A small network was trained on invented records. Each row is its activation on one of them, seen along a few directions.
Here are examples, each followed by its value of one field, W.
Records without W are marked missing.
The largest differences between rows may come from other fields.
In the rows, 500 means zero.
Random noise pushes rows far along 2 fixed directions. That doesn't count. These rows show it; they differ only by the noise:
[360 674 518 312 424 582 290 429 759 322 561 426 513 321]
[449 665 516 379 337 562 398 500 627 419 534 517 495 401]
[483 625 523 433 277 473 504 523 475 517 550 566 472 458]
[525 705 507 401 300 650 406 563 644 422 478 574 500 434]

[513 592 488 482 641 618 428 506 714 307 335 521 600 600]  w5
[403 511 430 339 598 395 481 467 553 411 453 417 474 518]  missing
[424 426 570 499 443 448 512 354 377 578 487 421 435 514]  w23
[498 413 573 492 410 318 605 433 303 672 625 593 518 622]  w4
[455 541 568 597 514 601 490 414 413 566 474 448 556 311]  w2
[654 444 506 499 294 551 664 671 368 655 324 692 501 602]  w12
[403 585 547 619 517 502 482 351 453 531 570 417 425 272]  w2
[330 588 537 506 403 430 463 445 407 595 476 469 492 481]  w19
[516 550 472 557 695 548 420 610 539 426 390 408 495 549]  w15
[636 449 444 508 511 520 626 518 371 558 459 581 391 539]  w6
[606 547 481 525 451 593 535 582 419 451 430 507 429 614]  missing
[478 418 405 374 509 372 526 456 497 608 576 512 467 462]  w6
[212 541 509 184 465 520 304 319 701 347 648 381 544 217]  w10
[332 421 478 534 405 336 598 465 325 605 586 452 493 462]  w12
[625 541 354 253 330 519 483 610 657 402 604 708 630 510]  w17
[372 613 520 322 555 488 441 516 536 363 563 385 499 379]  w14
[483 473 430 244 438 322 484 600 564 334 622 519 654 571]  w10
[515 336 453 397 324 251 754 522 343 603 550 660 557 486]  w9
[385 593 478 515 457 572 480 303 456 536 496 408 462 365]  w7
[481 462 515 390 462 531 491 427 457 465 506 520 500 550]  w9
[590 383 399 407 426 366 544 551 596 447 552 516 593 593]  w23
[610 565 467 708 433 501 668 588 332 631 453 567 564 563]  w22
[675 640 537 481 513 741 505 676 672 490 377 600 564 566]  w4
[456 555 399 253 398 456 457 505 695 401 551 522 549 499]  w16
[335 405 551 497 762 301 401 340 458 373 566 319 397 454]  w15
[386 566 513 442 680 565 305 417 583 449 609 277 551 358]  w3
[664 610 473 490 390 532 666 677 382 460 427 605 549 659]  w16
[560 489 389 513 599 496 620 495 446 501 428 491 513 622]  w7
[356 586 470 348 467 540 272 491 821 328 466 386 592 431]  w19
[466 544 507 537 623 614 485 540 677 343 446 485 502 512]  w5
[362 643 596 520 692 662 315 392 614 439 472 217 434 224]  w3
[477 502 459 250 543 289 512 592 434 407 610 503 588 612]  w14

Which value of W does each new row have?
[500 392 529 680 345 274 806 530 170 715 554 680 367 639]  w5
[593 412 403 346 407 234 722 604 388 529 482 641 545 756]  w16
[521 550 414 338 634 664 309 411 701 369 469 464 550 466]  w6
[318 556 593 467 551 577 295 404 630 383 527 330 478 385]  w19
[489 524 432 520 500 594 585 448 448 545 417 497 476 469]  w7
[469 417 533 608 565 404 673 543 379 496 523 532 475 594]  w5
[594 605 539 665 386 660 519 519 517 457 423 637 459 627]  w5
[465 524 432 372 684 486 511 600 566 304 464 390 469 552]  missing
[396 387 491 429 541 448 540 509 525 486 456 460 513 482]  w12
[409 482 509 554 462 425 477 309 370 627 645 494 519 401]  w2
[657 439 351 352 380 487 546 597 619 549 485 690 502 516]  w6
[428 507 471 401 704 577 397 473 797 251 431 309 542 397]  w23
[647 536 415 404 333 672 509 567 641 500 406 677 428 386]  w6
[415 403 432 396 618 465 425 383 687 372 541 355 558 477]  w23
[733 563 556 578 462 543 665 680 418 607 386 657 541 714]  w4
[620 502 585 578 552 544 638 594 427 533 467 552 470 599]  w4
[561 413 515 569 255 473 637 472 301 694 503 567 508 539]  w23
